A small network was shown many inputs. Here are its activations along a few directions, one row for each input.
In each table, some parts of the input vary, and every possible input appears once, in random order.
Descriptions start from the smaller parts, as in this example, which fits no table here: one of 2 separate values, together with either a single point or one of 9 places along a line or (one of 6 places along a line, together with one of 8 places around a ring).
Shared parts are said once, and a part with two or three values counts as separate values.
In the rows, zero is written as 128.

Other details of the inputs shift rows strongly along two fixed directions, in all tables alike. That doesn't count.

Rows:
x1: [127 181 145 100 160  99  96 146 125  82  92 105]
x2: [121 159 159 109 131  99  93 137 113 113  97 130]
x3: [128 166 139  97 175  93  88 136 126  80  97 112]
x4: [112  93 159 132 103 106 107 121 107 160 144 159]
x5: [137 122 120 144 107 139 152 117 138 143 142 140]
x6: [142  92  47 131 125 209 199 122 163 127 178  85]
x7: [114 114 157 166 111 120 126 113 114 176 125 162]
x8: [124 186 138 132 178 115 101 135 141  88  79 125]
x9: [124 172 134 100 166  90  94 142 121  79  92 110]
x10: [116 113 171 166  79  99 122 108 116 189 133 186]
x11: [126  80  76 147 118 176 175 114 148 151 163 116]
x12: [115 158 156 112 135  89  95 135 115 111 104 127]
x13: [131 134 107 134 127 156 155 117 140 126 145 125]
x14: [125  78 126 126  97 148 141 128 128 156 166 126]
x15: [136 178 143 101 163 105  96 146 114  84  84 109]
x16: [131 170 144  94 167 105  86 139 129  80  90 115]
x17: [135 108 121 114 125 152 135 139 136 124 148 107]
x18: [110 165 149 143 154 107 100 118 128 114  95 148]
x19: [158 165  70 111 170 170 163 134 163  63 125  82]
x20: [111 168 142 138 157 102 102 114 119 110 102 154]
x21: [147 100  84 109 121 169 172 142 136 127 159  73]
x22: [126 132 107 138 132 160 152 118 140 129 142 122]
x23: [134 170 155 104 174 103  96 144 119  85  98 113]
x24: [112 104 172 129  98 111 114 122 111 165 146 149]
x25: [120 120 151 154  94 107 129 107 121 163 135 173]
x26: [130 187 137 132 174 110 103 140 145  89  77 126]
x27: [ 97 110 174 170  91 113 116 100 111 190 133 181]
x28: [127 178 146 106 160 106  94 153 124  76  92 113]
x29: [129 122 155 159  99 110 134 108 112 167 133 170]
x30: [132 174 148 111 163 104  97 152 114  82  91 114]
x31: [148  95  87 143 106 176 188 113 137 148 169 117]
x32: [110 100 167 129  99 106 113 121 111 163 146 151]
x33: [125  99 129 115 112 132 131 124 129 145 152 116]
x34: [137 116  93 140 132 139 151 130 148 132 130 128]
x35: [113  92 187 144  88 104 107 119  93 185 145 169]
x36: [124 167 142 135 147  93 108 113 120 104 103 158]
x37: [113 107 160 163  84  91 123  99 108 181 138 194]
x38: [146 189 136 131 172 103 110 137 134  86  81 129]
x39: [110  95 184 132  79 105 102 112 101 188 140 167]
x40: [121  89 127 126  87 144 153 133 124 159 163 119]
x41: [139  99 131 123 114 145 129 131 118 146 147 122]
x42: [153  99  46 133 147 213 199 130 164 117 160  69]
x43: [122 176 143 102 162  97  98 149 125  75  94 112]
x44: [125 112  96 143 139 147 147 124 145 131 130 123]
x45: [105 117 173 168  95 112 122  98  97 189 139 183]
x46: [119  80 115 126  93 134 151 130 120 155 163 124]
x47: [127  84 130 120  96 145 144 122 129 165 166 116]
x48: [103  92 167 135  75  92 106 114  93 183 136 171]
x49: [109  86 171 139  85  99  96 113  97 181 144 176]
x50: [101 116 168 161  85 106 122  95 105 182 144 190]
x51: [139 122  98 139 128 146 153 132 154 131 131 122]
x52: [159 109  45 124 140 211 205 127 158 111 170  76]
x53: [119 157 141 143 154  95 101 128 131 117  89 152]
x54: [131 119 102 143 130 148 149 130 153 133 128 121]
x55: [124  92 125 118 118 129 134 127 125 140 153 124]
x56: [105  92 166 142  75  95 102 119  92 180 139 174]
x57: [127 176 138  97 158 102  92 145 124  79  86 113]
x58: [145  98  86 112 122 171 175 147 136 122 160  77]
x59: [116  99 161 131  94 114 103 121 110 163 141 156]
x60: [132 191 135 124 165 104 108 122 133  77  93 137]
x61: [130 162 139  95 169  99  84 136 124  83  91 120]
x62: [125 118 103 143 135 153 147 125 149 132 131 119]
x63: [143  96  75 110 113 176 161 145 144 117 157  85]
x64: [146  80  92 113 107 182 158 136 144 139 170  94]
x65: [124 174 142 105 161 102  93 152 124  73  92 115]
x66: [133 168 151 144 151 100 108 133 125 123  89 149]
x67: [160 159  66 116 175 169 160 151 176  74 113  77]
x68: [152  98  80 113 118 179 165 147 135 122 155  81]
x69: [159 154  70 123 183 171 160 150 166  78 109  75]
x70: [140 172 149  97 172 108  90 140 119  85  88 111]
x71: [132  83 134 125 100 141 144 121 118 169 163 118]
x72: [128 105 104 117 121 139 140 142 128 119 143 111]
x73: [122 117 109 141 119 139 149 108 128 140 148 146]
x74: [114 104 159 166  85  90 120 105 113 185 133 192]
x75: [166  95  31 125 129 203 207 137 182 111 166  72]
x76: [130 177 144 106 154 108  89 150 122  82  90 116]
Each input here is: one of 4 places along a line, together with either one of 9 places around a ring or (one of 2 separate values, together with one of 5 places around a ring).
The inputs of x67 and x34 match in every part but the place on the line of 4. If x28 is changed in the same way as x67 into x34, which row does it become? -> x72
The inputs of x26 and x53 match in every part but the place on the line of 4. If x64 is changed in the same way as x26 into x53, which row does it become? -> x49
Which other rows does x9 become when the place on the ring of 5 takes its other values? List them by row number. -> x46, x48, x56, x72
A walk changes only the place on the line of 4. It starts at x29 and steps to x5. List the rest of the walk in order. -> x25, x37

Rows:
x77: [167 194  73 112 195 153 153 130 160  40 112  98]
x78: [137 183 136 138 197 107  91 134 149  87  62 130]
x79: [100 217 176 148 155  69  86 109 109  91  76 178]
x80: [137  98 149 134  97 157 136 120 116 170 150 126]
x81: [110 109 194 150  67  77 116 118  83 201 133 177]
x82: [106 146 176 166  81  79 119  91  99 175 126 208]
x83: [161 155  67  86 194 137 125 154 148  37 108  80]
x84: [100  95 128 134  98 108 121 124 108 145 138 146]
x85: [121  83  88 109 120 171 153 130 150 134 169 100]
x86: [140  70  73 114 126 165 156 121 136 129 164 102]
x87: [144 122 161 131 105 133 122 135 112 151 133 137]
x88: [120 102 119 125  98 104 124 127 111 144 135 146]
x89: [129 113 123 154 108 146 156  85 127 158 159 159]
x90: [138 172 140  94 172  94  84 143 138  67  93 126]
x91: [ 96 120 195 152  87  84 109 120  85 180 125 166]
x92: [139  96  81 105 105 152 159 138 154 125 156 102]
x93: [144 102  78 152 113 159 173 135 162 153 134 118]
x94: [108 125 189 138  78  71  94 118  99 174 125 176]
x95: [142  86 104 115 117 165 152 123 143 139 165  98]
x96: [128 190 179 153 171  65  68 133 127 111  56 176]
x97: [154 116 100 117 103 173 165 147 136 134 146  90]
x98: [109  96 136 135  88 131 137 126 124 157 154 129]
x99: [136 103 102 127 101 185 169 145 136 137 155  86]
x100: [120 187 145  98 185 107  83 142 131  70  92 106]
x101: [137 108 106 121 122 190 158 140 134 138 156  88]
x102: [150 184 152 107 179  98 102 148 117  78  89 113]
x103: [116 109 194 141  87  81  92 116 100 175 136 180]
x104: [139  76  87 106 119 170 156 123 154 131 167  99]
x105: [140 174 154 109 180 106 101 135 116  89  92 109]
x106: [122  84  81 114 105 166 163 136 153 126 164  96]
x107: [106 106 171 141 104 116 123 120  95 180 144 146]
x108: [129 115  76 142 128 185 184 105 146 133 171 119]
x109: [138 170  78 135 188 150 140 153 172  69  83  87]
x110: [ 95  88 142 135 104 109 109 114  99 166 146 161]
x111: [122 187 127 140 199 116  97 142 150  89  67 125]
What is each input in this table made of? -> one of 5 places around a ring, together with either one of 2 separate values or one of 5 places along a line
Which other rows does x92 become when the place on the ring of 5 takes its other values? List them by row number. -> x85, x90, x104, x106
Which other rows does x105 become when the place on the line of 5 takes its other values? List them by row number. -> x80, x86, x95, x104
List by row number the other rows that have the place on the ring of 5 in common with x92. -> x81, x82, x88, x93, x94, x97

Rows:
x112: [102 195 182 144 177  54  59 129 116  96  58 171]
x113: [131 116 157 163  90 125 140 105 109 178 142 166]
x114: [150 126  49 116 149 182 190 131 160  83 155  86]
x115: [131 109 138 155  91 129 147 102 113 169 152 163]
x116: [119  97 123 148  99 122 138 102 119 169 151 171]
x117: [110  90 130 159  97 125 133 110 137 178 139 158]
x118: [132  86 108 102 100 140 142 149 116 137 149  91]
x119: [148 218  92 103 236 108  90 144 157  14  60  98]
x120: [121 114 140 153  83 130 148 102 121 168 152 159]
x121: [119 112 141 157  89 127 152 107 113 165 156 160]
x122: [123  88 117 100 110 161 133 137 114 132 160  96]
x123: [135  87 127  92 116 147 139 132 126 135 171  93]
x124: [118  76 164 111  88 131 117 125 108 167 169 135]
x125: [131 116  94 132 109 151 164 110 143 131 151 131]
x126: [110 195 191 145 177  45  45 121 110 104  49 184]
x127: [149 101  76  79 143 194 149 152 147  85 164  55]
x128: [128  75 154 111  77 107 124 137 113 171 159 129]
x129: [162 216  85 102 248 134 107 159 169  11  49  73]
x130: [114 132 187 112 104  76  65 147  97 134 106 154]
x131: [108 102 124 146  89 123 140 101 128 171 152 168]
x132: [126 100 129 150  92 126 147  99 116 165 152 169]
x133: [123 221 207 144 171  59  57 126 102 111  51 176]
x134: [119 131 194 108 108  69  71 147 103 135 109 153]
x135: [102 103 139 153  93 110 135 104 113 172 151 178]
x136: [156 103  57  68 159 193 173 151 150  80 167  26]
x137: [116  76 144 119  72 121 118 142 101 168 148 132]
x138: [129  99 145 163 102 140 140 116 122 188 136 154]
x139: [117 117 156 165  95 130 142 119 114 184 142 158]
x140: [107 198 188 142 171  63  60 128 125 103  49 166]
x141: [158 136  65 127 146 191 193 138 157  93 150  74]
x142: [101 201 201 148 177  51  55 131 112 102  48 176]
x143: [128 142 151  92 136  86  96 153 110 107 105 106]
x144: [118 105 146 161  94 141 142 117 130 187 136 150]
x145: [160 244  96  99 231 142 115 159 168  17  58  67]
x146: [160 140  65 123 141 194 188 133 165  96 145  73]
x147: [121 100  89 144 124 145 154 121 144 133 153 128]
x148: [160 126  45 123 168 210 194 154 175  92 142  54]
x149: [143 117  43 119 153 178 170 130 178  91 146  83]
x150: [108  80 154 114  88 128 121 121  91 170 162 125]
What is each input in this table made of? -> either (one of 2 separate values, together with one of 6 places around a ring) or (one of 3 separate values, together with one of 9 places around a ring)
Which other rows does x134 become when the place on the ring of 6 takes its other values? List them by row number. -> x118, x128, x130, x137, x143
Which other rows does x128 become when the choice among 2 separate values takes its other values? List them by row number. -> x123
Which other rows does x148 become when the place on the ring of 9 takes its other values? List them by row number. -> x112, x114, x121, x135, x139, x141, x142, x147
